Each row below holds a small network's activations on one input, seen along a few directions.
In each table, some parts of the input vary, and every possible input appears once, in random order.
A made-up example of a description, with smaller parts first: ring(5) and (point or ring(11) or (values(3) and line(4))).
Shared parts are said once, and a part with two or three values counts as separate values.
In the rows, 128 means zero.

Other details of the inputs vary at random and push rows far along two fixed directions, the same in every table; ignore that.

Rows:
row 1: [116 112 109 122 118 120 138 132 139 123 141 118 129 146]
row 2: [146 113 118 121 127 133 132 133 146 130 147 124 139 118]
row 3: [121 136 118 122 128 124 127 132 139 114 151 111 128 126]
row 4: [110 142 134 136 131 145 134 115 110 145  97 139 108 132]
row 5: [119 145 143 147 151 138 135 132 109 134 101 143 109 128]
row 6: [146 108 112 116 127 128 128 131 141 123 143 132 139 109]
row 7: [124 120 129 112 136 127 119 130 137 115 145 112 131 142]
row 8: [113 134 146 153 127 141 131 116 113 129  94 134 108 116]
row 9: [125 157 132 138 119 144 148 126 115 121  93 138 116 133]
row 10: [110 114 115 120 128 114 130 134 145 133 140 115 116 132]
row 11: [147 114 117 120 129 130 132 130 148 127 146 126 138 118]
row 12: [125 117 119 138 131 120 113 122 139 120 144 106 124 129]
row 13: [110 116 114 121 129 123 129 126 136 129 147 114 128 136]
row 14: [125 122 120 132 147 118 122 136 134 121 154 121 122 136]
row 15: [114 171 184 140  66  31  60 137  98 186 149 189 219 158]
row 16: [145 139 137 136 130 150 144 118 119 137  91 153 127 112]
row 17: [122 116 120 138 131 120 120 120 137 115 143 104 133 129]
row 18: [121 107 120 140 115 124 128 126 134 108 145 114 132 134]
row 19: [121 162 137 137 130 146 132 121 113 131 101 136 107 122]
row 20: [123 119 131 112 138 124 114 140 141 121 142 112 121 139]
row 21: [143 139 138 136 129 156 143 125 114 145  93 144 129 113]
row 22: [144 132 156 117 120 139 156 109  89 141  99 136 112 122]
row 23: [148 110 109 116 127 127 128 134 138 124 142 127 140 111]
row 24: [127 121 128 113 137 127 113 131 139 119 145 113 121 142]
row 25: [122 135 119 121 126 114 128 141 148 119 144 113 116 122]
row 26: [143 136 135 132 130 149 140 119 117 135  90 156 125 108]
row 27: [120 147 142 147 149 141 140 122 104 129 102 143 120 132]
row 28: [150 110 107 116 129 128 125 137 134 126 140 123 142 113]
row 29: [129 117 126 115 128 130 122 137 135 111 143 116 133 153]
Each input here is: point or line(8) or (line(4) and values(5)).
List by row number the other inputs of the same sort as row 21. -> row 2, row 6, row 11, row 16, row 23, row 26, row 28
Which other rows does row 20 become when the values(5) part takes its other values? List them by row number. -> row 5, row 8, row 10, row 25

Rows:
row 30: [156  54  82 116 161 146 141 132 164  81 197  66 121 124]
row 31: [ 81 173 166 195 111 132 126  99  86 165  49 162 113 118]
row 32: [146 165 186 148 147 153 128 113  64 168  56 188 139 132]
row 33: [165  68  75  97 177 148 148 159 159  75 199  85 128 143]
row 34: [117  95  79 119 192 131 125 159 180  86 202  65  90 140]
row 35: [110 167 161 140  76 139 159  98  75 165  39 166 118 126]
row 36: [113 139 117 161 201 203 168 125 125  88  79  99  39 122]
row 37: [161  61  87 108 170 142 147 147 164  70 200  80 120 130]
row 38: [132 125 110 115 162 214 204 104 113  96  74  96  45 117]
row 39: [139  77  93  76 152 136 147 147 174  90 195  57  85 134]
row 40: [146 118 138 125  86  86  93 130 129 135 166 145 207 148]
row 41: [124 138 139  91  65  78 101 131 139 147 163 130 178 152]
row 42: [130 143 150  84  79  68  98 146 132 146 167 133 164 149]
row 43: [130 141 150  85  77  75  99 145 140 144 165 137 172 157]
row 44: [157 147 115 120  93  71  89 147 170 171 166 167 186  59]
row 45: [130 144 144  76  89  78  99 149 137 155 168 144 175 164]
row 46: [ 85 130 129 159  86  57  90 128 142 145 170 130 163 130]
row 47: [149 121 149 112 120  76  91 142 120 149 178 155 192 144]
row 48: [108  82  75 127 170 134 117 139 182  77 193  55  92 126]
row 49: [106 156 141 135 107  62  76 153 141 132 171 134 163 149]
row 50: [124 185 186 121 111 142 145 109  75 161  51 171 108 130]
row 51: [ 94 193 175 179 128 139 114 103  84 159  53 160 113 124]
row 52: [165  66  75  98 174 156 149 158 167  73 196  90 136 151]
row 53: [102 145 146 124 133  64  60 147 141 153 172 137 159 146]
row 54: [132  97 135 143  79  67 104 118 125 148 167 144 192 128]
row 55: [164  65  81 106 163 145 147 155 162  65 196  79 124 136]
row 56: [118 177 181 128 102 146 139  95  76 172  49 156 110 125]
row 57: [168 132  82 145 184 221 185 126 153 119  69 130  60  39]
row 58: [151 120 148 119  98  84  91 144 131 132 167 152 202 153]
row 59: [105 151 170 138  89 138 142  87  80 176  38 162 109 118]
row 60: [101 153 131 141  95  66  77 140 139 135 170 128 169 143]
row 61: [145 162 191 157 134 150 127 108  67 158  52 181 136 126]
row 62: [167 125  81 139 186 223 176 123 154 118  64 133  59  37]
row 63: [156  98 123 139 199 220 175 115 108  88  73 116  67 116]
row 64: [113 119 130 106  49  70 114 125 141 153 157 132 176 146]
row 65: [114 147 106 152 211 204 177 130 120  90  84 113  46 129]
row 66: [138 132 114 101 187 215 203 122 111 102  79 109  41 128]
row 67: [ 88 134 123 156  79  59  89 136 141 140 166 130 168 137]
row 68: [154 107 109 149 181 219 193 103 103  85  78 113  77 113]
row 69: [101 151 131 142  93  74  79 139 147 132 168 132 177 152]
row 70: [107 163 167 142  83 136 159  90  77 170  45 166 113 119]
row 71: [132 147 160 175  92 151 149  96  74 153  40 188 157 131]
row 72: [174  93  41 105 151 145 149 164 209  94 186  96 121  57]
row 73: [138 152 181 157 125 153 120  92  67 160  46 177 141 119]
row 74: [147 110 153 107 127  80  74 140 123 156 171 151 188 142]
row 75: [110  93  71 131 164 131 134 141 179  71 200  59  96 128]
row 76: [132 149 161 175  95 143 148  97  65 155  43 184 150 122]
row 77: [120 103  68 115 182 133 133 166 177  73 199  72  98 147]
row 78: [114  85  84 121 182 130 116 152 184  75 194  62  87 132]
row 79: [127 137 155  79 102  70  91 142 131 169 174 133 158 148]
row 80: [122 174 190 117 117 145 128 106  79 167  45 167 103 129]
row 81: [128 192 175 110 117 149 146 121  70 166  49 178 116 143]
row 82: [142  83 104 167 167 211 197  98 108  98  71 108  72 107]
row 83: [136 120 117  96 193 218 186 119 114 108  73 105  37 127]
row 84: [124 140 140  90  68  70 100 132 131 150 165 126 170 143]
row 85: [116  96  80 126 176 127 132 154 181  69 201  66  90 134]
row 86: [130  86 139 138  85  70  87 115 128 154 160 140 188 125]
row 87: [ 88 132 122 157  77  68  91 134 149 138 163 134 176 146]
row 88: [160 149 109 118  84  82  92 153 177 163 158 170 200  74]
row 89: [119  97  74 124 166 138 133 161 188  61 194  70 103 149]
row 90: [143 168 171 159 112 153 137 102  62 149  48 181 151 128]
row 91: [117 170 180 122 106 148 131  92  78 170  44 159 109 123]
row 92: [109 112 141 109  61  61 104 118 136 168 162 121 159 131]
row 93: [107 157 135 127 117  73  78 156 146 140 172 145 175 164]
row 94: [ 92 111  99 177 176 201 174 105 126  95  68  97  44 109]
What do these inputs look like to the network? -> line(5) and (point or (values(3) and line(4)))
The inputs of row 85 and row 89 match in every part but the line(5) part. If row 66 is changed in the same way as row 85 into row 89, which row does it become? -> row 45
The inputs of row 43 and row 39 match in every part but the line(5) part. If row 69 is changed in the same way as row 43 into row 39, which row does it become? -> row 51
List by row number the other rows that have the line(5) part in common with row 84. -> row 33, row 35, row 42, row 49, row 55, row 60, row 67, row 72, row 76, row 77, row 81, row 90
List by row number the other rows that have the line(5) part in common with row 86. -> row 48, row 53, row 59, row 62, row 63, row 73, row 74, row 78, row 80, row 83, row 91, row 94
Which other rows does row 64 become when the values(3) part takes its other values? List them by row number. -> row 71, row 87
Which other rows does row 37 become when the values(3) part takes its other values? List them by row number. -> row 50, row 85

Rows:
row 95: [128 140 151 135 129 143 135 116 100 136  93 144 123 136]
row 96: [135 130 121 124 148 139 129 137 137 120 135 123 120 127]
row 97: [123  99 107 118 125 120 131 134 149 109 163  98 125 138]
row 98: [127 148 146 147 139 142 127 121 108 135  94 148 124 126]
row 99: [150 112 108 129 131 142 139 129 141 124 130 129 132 100]
row 100: [134 130 120 121 147 136 130 138 138 122 134 124 116 123]
row 101: [137 106 113 102 136 125 129 140 148 112 167 104 128 139]
row 102: [120 149 141 151 135 140 131 120 108 137  93 148 123 127]
row 103: [130 149 149 122 130 142 138 122 105 142  92 147 118 131]
row 104: [116 150 141 152 128 139 131 120 113 135  91 146 120 124]
row 105: [119 109  99 125 131 119 123 135 159 112 164  99 120 121]
row 106: [115 152 140 152 127 137 133 118 113 138  92 144 117 120]
row 107: [121 118 120 128 125 133 141 124 131 119 131 111 114 131]
row 108: [153  88 100 107 120 128 140 132 153 116 162 110 138 114]
row 109: [121 160 172 121  68  21  43 143 125 181 177 172 222 143]
row 110: [119 119 117 124 123 134 139 122 133 121 129 110 112 129]
row 111: [135 104 112 107 135 123 128 139 144 108 167 104 130 140]
row 112: [121 141 145 140 126 142 138 115 101 137  92 143 122 137]
What do these inputs look like to the network? -> values(2) and (point or line(8))
The inputs of row 99 and row 108 match in every part but the values(2) part. If row 104 is changed in the same way as row 99 into row 108, which row does it become? -> row 97
Which other rows does row 112 become when the values(2) part takes its other values? List them by row number. -> row 102
